Each row below holds a small network's activations on one record, seen along a few directions.
After each row come some of the record's fields: VONE, MADIR, BIZ, KUVES, NUR, LIBID, MES.
Not every record has every field; a missing one is left out.
Other fields move the rows too, some of them a lot.
(in the rows, 500 means zero)
Random noise pushes rows far along 2 fixed directions. That doesn't count. These rows show it; they differ only by the noise:
[480 501 528 500 507 537 468 510 462 385 531 406 408 601 402 499 525 490
 470 561 411 476 533]
[497 559 567 554 538 518 563 469 413 374 511 368 333 581 425 463 540 541
 529 579 400 456 497]
[477 396 424 568 386 698 383 669 460 307 555 396 449 573 341 635 493 385
 412 494 483 470 610]
[465 492 536 424 528 487 419 482 506 427 539 444 460 630 406 475 524 487
 441 573 391 496 533]

[559 670 563 575 571 398 753 324 405 449 558 344 302 310 454 373 531 550
 611 603 437 398 408]  (VONE pomob; MADIR sezaf; BIZ tiva; KUVES bomev; NUR pogu; LIBID dava; MES mezo)
[506 593 500 475 385 522 415 561 672 419 596 589 507 667 617 746 467 669
 499 436 416 455 611]  (VONE pomob; MADIR vifer; BIZ tiva; KUVES kipi; NUR vof; LIBID dava; MES segap)
[571 573 609 463 585 365 473 322 550 477 472 577 537 517 464 526 546 504
 515 473 426 630 561]  (VONE zolet; BIZ tiva; KUVES bomev; LIBID monek; MES mezo)
[416 386 461 553 451 531 370 688 429 468 527 499 533 495 461 519 356 411
 480 465 667 569 475]  (VONE zolet; BIZ tiva; KUVES koro; NUR vof; LIBID monek; MES segap)
[520 332 452 603 466 639 564 683 416 348 522 382 481 426 292 480 548 390
 490 370 547 369 620]  (VONE zolet; BIZ tiva; KUVES kipi; NUR pogu; LIBID monek; MES mezo)
[476 541 473 766 371 611 471 551 485 326 585 395 363 500 448 648 547 619
 621 435 527 442 501]  (VONE pomob; MADIR sezaf; BIZ tiva; KUVES koro; LIBID monek; MES segap)
[600 608 614 464 613 469 580 198 561 459 439 515 448 473 515 384 670 644
 557 427 421 517 517]  (VONE pomob; MADIR nizof; BIZ zuge; KUVES bomev; LIBID dava; MES mezo)
[504 399 469 654 492 615 622 627 375 376 512 353 449 428 384 603 524 310
 458 459 552 481 490]  (VONE zolet; BIZ tiva; KUVES vel; NUR vof; LIBID monek; MES mezo)
[499 774 576 709 382 594 404 550 553 408 613 497 314 566 614 651 484 607
 672 392 464 470 517]  (VONE pomob; MADIR vifer; BIZ tiva; KUVES koro; LIBID dava; MES segap)
[520 521 383 455 390 587 518 532 565 598 576 528 512 464 607 633 361 439
 490 498 490 582 666]  (VONE pomob; MADIR vifer; BIZ tiva; KUVES bomev; NUR pogu; LIBID dava; MES mezo)
[647 457 479 590 429 589 400 668 579 416 534 494 546 620 532 729 469 509
 577 389 490 518 560]  (VONE pomob; MADIR vifer; BIZ tiva; KUVES kipi; NUR vof; LIBID monek; MES segap)
[515 509 508 531 465 577 476 488 473 293 575 405 447 594 352 514 566 475
 458 518 422 501 558]  (VONE pomob; MADIR vifer; BIZ tiva; KUVES kipi; NUR vof; LIBID monek; MES mezo)
[659 407 302 387 578 568 415 478 528 501 516 540 585 587 598 654 598 436
 508 425 536 663 580]  (VONE pomob; MADIR sezaf; BIZ tiva; KUVES kipi; NUR vof; LIBID dava; MES segap)
[507 508 543 365 609 356 464 497 511 587 550 518 522 552 553 445 454 578
 460 641 529 508 460]  (VONE pomob; MADIR vifer; BIZ tiva; KUVES kipi; NUR vof; LIBID dava; MES segap)
[409 537 631 455 462 407 308 482 657 399 498 555 464 583 421 557 489 495
 467 597 439 451 538]  (VONE pomob; MADIR vifer; BIZ tiva; KUVES bomev; LIBID monek; MES segap)
[413 346 460 270 447 490 291 499 705 719 594 717 641 610 500 544 347 376
 365 462 497 518 465]  (VONE pomob; MADIR vifer; BIZ zuge; KUVES vel; NUR pogu; LIBID dava; MES mezo)
[700 556 481 645 615 691 631 554 409 532 475 466 419 539 519 559 518 518
 608 354 545 570 440]  (VONE zolet; BIZ zuge; KUVES kipi; NUR mafi; LIBID dava; MES mezo)
[336 608 624 389 524 283 368 431 586 709 564 615 461 610 603 424 406 699
 508 701 473 437 404]  (VONE pomob; MADIR vifer; BIZ tiva; KUVES koro; LIBID dava; MES segap)
[480 438 416 773 395 644 603 715 433 419 500 538 364 362 574 615 552 572
 536 502 511 510 443]  (VONE pomob; MADIR sezaf; BIZ tiva; KUVES vel; LIBID dava; MES segap)
[442 585 645 667 491 529 681 462 363 443 507 434 448 411 520 440 463 595
 515 506 527 305 413]  (VONE zolet; BIZ zuge; KUVES vel; NUR vof; LIBID dava; MES mezo)
[573 498 382 568 532 539 571 476 407 521 485 478 392 476 622 541 457 462
 622 506 589 563 515]  (VONE pomob; MADIR vifer; BIZ tiva; KUVES bomev; NUR mafi; LIBID dava; MES segap)
[395 462 539 568 409 543 520 554 507 544 496 619 473 485 486 547 490 408
 605 500 568 386 476]  (VONE zolet; BIZ tiva; KUVES vel; LIBID dava; MES segap)
[508 554 524 521 599 428 647 465 323 412 454 310 463 449 376 419 644 588
 532 557 360 411 449]  (VONE pomob; MADIR nizof; BIZ tiva; KUVES kipi; NUR vof; LIBID monek; MES mezo)
[509 468 500 602 518 438 652 482 501 623 505 484 496 554 516 454 507 531
 594 510 591 706 509]  (VONE zolet; BIZ tiva; KUVES vel; LIBID monek; MES segap)
[517 489 559 732 527 530 807 521 247 419 452 340 322 400 455 495 475 372
 592 550 559 484 430]  (VONE zolet; BIZ tiva; KUVES vel; NUR vof; LIBID monek; MES mezo)
[412 725 616 763 407 687 555 390 558 285 505 402 269 551 452 631 573 756
 690 491 367 379 407]  (VONE pomob; MADIR nizof; BIZ zuge; KUVES koro; LIBID monek; MES segap)
[676 540 542 435 501 531 436 393 654 591 560 619 517 544 547 490 408 524
 534 412 463 581 499]  (VONE pomob; MADIR vifer; BIZ zuge; KUVES bomev; NUR pogu; LIBID dava; MES mezo)
[704 697 549 480 742 358 714 180 513 442 320 446 349 586 607 467 652 724
 726 515 332 596 378]  (VONE pomob; MADIR nizof; BIZ zuge; KUVES kipi; NUR vof; LIBID monek; MES segap)
[474 462 624 507 478 548 336 504 542 611 501 582 493 669 539 566 395 641
 457 506 463 547 510]  (VONE pomob; MADIR vifer; BIZ zuge; KUVES kipi; LIBID monek; MES mezo)
[485 583 557 524 492 535 418 506 595 562 411 643 484 495 584 681 389 558
 479 545 577 521 501]  (VONE zolet; BIZ zuge; KUVES bomev; LIBID dava; MES segap)
[613 507 531 542 633 484 712 418 468 405 462 424 385 463 500 570 701 503
 595 426 531 561 432]  (VONE zolet; BIZ tiva; KUVES vel; NUR vof; LIBID dava; MES segap)
[526 427 515 321 686 366 587 329 469 503 546 403 505 405 432 328 689 390
 500 489 432 424 429]  (VONE pomob; MADIR nizof; BIZ tiva; KUVES vel; NUR mafi; LIBID dava; MES mezo)
[329 751 704 407 427 332 621 340 601 352 528 501 283 658 494 387 557 661
 519 504 260 389 426]  (VONE pomob; MADIR vifer; BIZ tiva; KUVES vel; NUR mafi; LIBID monek; MES mezo)
[652 388 385 424 532 507 592 547 483 435 478 503 627 336 423 564 545 420
 510 414 653 659 598]  (VONE zolet; BIZ tiva; KUVES bomev; NUR mafi; LIBID dava; MES segap)
[527 612 662 513 582 497 509 452 431 540 509 461 421 484 537 365 641 524
 660 570 513 406 423]  (VONE pomob; MADIR sezaf; BIZ tiva; KUVES kipi; LIBID dava; MES segap)
[393 433 604 254 509 300 232 377 670 753 514 650 647 583 552 515 459 591
 323 568 401 503 403]  (VONE pomob; MADIR nizof; BIZ zuge; KUVES vel; LIBID dava; MES mezo)
[705 543 406 629 559 558 669 525 508 554 327 543 422 463 543 601 551 647
 618 407 618 643 542]  (VONE zolet; BIZ zuge; KUVES kipi; LIBID dava; MES segap)
[567 628 540 585 601 378 537 477 469 598 409 622 419 567 605 552 463 647
 474 435 521 516 460]  (VONE zolet; BIZ zuge; KUVES kipi; LIBID dava; MES mezo)
[595 575 443 407 430 518 245 495 841 573 485 720 510 769 581 563 506 543
 376 344 408 545 587]  (VONE pomob; MADIR vifer; BIZ zuge; KUVES kipi; LIBID dava; MES mezo)

Here are new rows. What are their fields?
[507 292 479 705 320 700 572 699 363 292 578 418 476 401 350 673 446 346
 475 353 623 477 564]  (VONE zolet; BIZ tiva; KUVES vel; NUR vof; LIBID monek; MES mezo)
[286 433 555 370 337 432 317 498 634 451 602 449 665 516 334 476 621 458
 302 581 361 332 545]  (VONE pomob; MADIR nizof; BIZ tiva; KUVES vel; LIBID monek; MES mezo)
[636 418 387 513 541 581 467 534 528 311 553 490 626 544 331 668 591 346
 442 359 467 590 611]  (VONE zolet; BIZ tiva; KUVES kipi; NUR vof; LIBID monek; MES mezo)
[501 467 490 499 490 473 430 598 450 463 572 495 498 532 428 555 467 499
 405 518 491 390 519]  (VONE pomob; MADIR vifer; BIZ tiva; KUVES kipi; NUR vof; LIBID dava; MES mezo)
[406 482 627 461 539 321 571 430 395 804 514 570 486 442 577 392 397 545
 494 624 537 535 434]  (VONE zolet; BIZ tiva; KUVES vel; LIBID dava; MES mezo)
[567 454 401 434 562 441 420 445 674 651 500 683 582 573 545 632 545 441
 524 383 533 614 542]  (VONE zolet; BIZ tiva; KUVES vel; LIBID dava; MES segap)
[324 600 738 531 530 418 617 383 505 673 420 551 413 559 529 300 417 554
 561 659 448 399 398]  (VONE zolet; BIZ zuge; KUVES vel; LIBID monek; MES mezo)
[369 544 586 667 381 545 546 674 497 308 516 397 250 509 398 436 544 577
 541 517 537 253 562]  (VONE pomob; MADIR vifer; BIZ tiva; KUVES kipi; LIBID monek; MES segap)
[534 643 536 588 488 434 516 562 510 513 479 526 395 325 599 318 561 468
 527 598 356 496 435]  (VONE pomob; MADIR sezaf; BIZ tiva; KUVES bomev; LIBID dava; MES mezo)
[521 542 546 555 497 426 535 479 440 598 433 532 404 459 662 506 316 623
 554 617 599 484 407]  (VONE pomob; MADIR vifer; BIZ zuge; KUVES bomev; NUR vof; LIBID dava; MES segap)
[411 536 545 353 529 331 366 367 740 509 611 587 581 633 460 397 635 467
 434 534 421 440 542]  (VONE pomob; MADIR vifer; BIZ tiva; KUVES vel; LIBID dava; MES segap)
[509 351 512 288 586 351 496 452 480 596 374 574 717 483 455 352 558 416
 347 514 554 533 473]  (VONE zolet; BIZ zuge; KUVES vel; NUR vof; LIBID dava; MES mezo)
[451 641 633 530 518 358 534 312 584 696 504 499 434 514 586 344 347 696
 499 673 437 529 467]  (VONE pomob; MADIR vifer; BIZ zuge; KUVES bomev; LIBID monek; MES mezo)
[401 529 672 426 497 413 464 395 620 385 516 519 578 608 386 470 658 479
 400 509 354 424 563]  (VONE zolet; BIZ tiva; KUVES vel; LIBID monek; MES mezo)
[630 420 433 724 306 641 526 601 470 365 483 488 414 451 510 674 460 513
 603 434 660 656 642]  (VONE pomob; MADIR vifer; BIZ tiva; KUVES bomev; LIBID monek; MES segap)
[480 492 515 633 506 546 485 518 459 488 474 442 392 567 605 547 356 627
 586 528 558 502 440]  (VONE pomob; MADIR vifer; BIZ zuge; KUVES koro; NUR vof; LIBID monek; MES segap)
[384 462 642 360 553 445 522 441 480 627 543 606 523 519 560 466 449 471
 554 582 545 512 378]  (VONE zolet; BIZ tiva; KUVES vel; NUR vof; LIBID dava; MES segap)
[600 438 431 671 421 649 566 615 392 584 425 468 428 496 594 539 422 537
 477 550 628 520 572]  (VONE pomob; MADIR vifer; BIZ zuge; KUVES kipi; LIBID dava; MES mezo)
[518 616 487 661 421 579 537 445 541 562 518 478 362 470 535 519 395 571
 491 581 528 525 503]  (VONE pomob; MADIR vifer; BIZ zuge; KUVES bomev; LIBID dava; MES mezo)
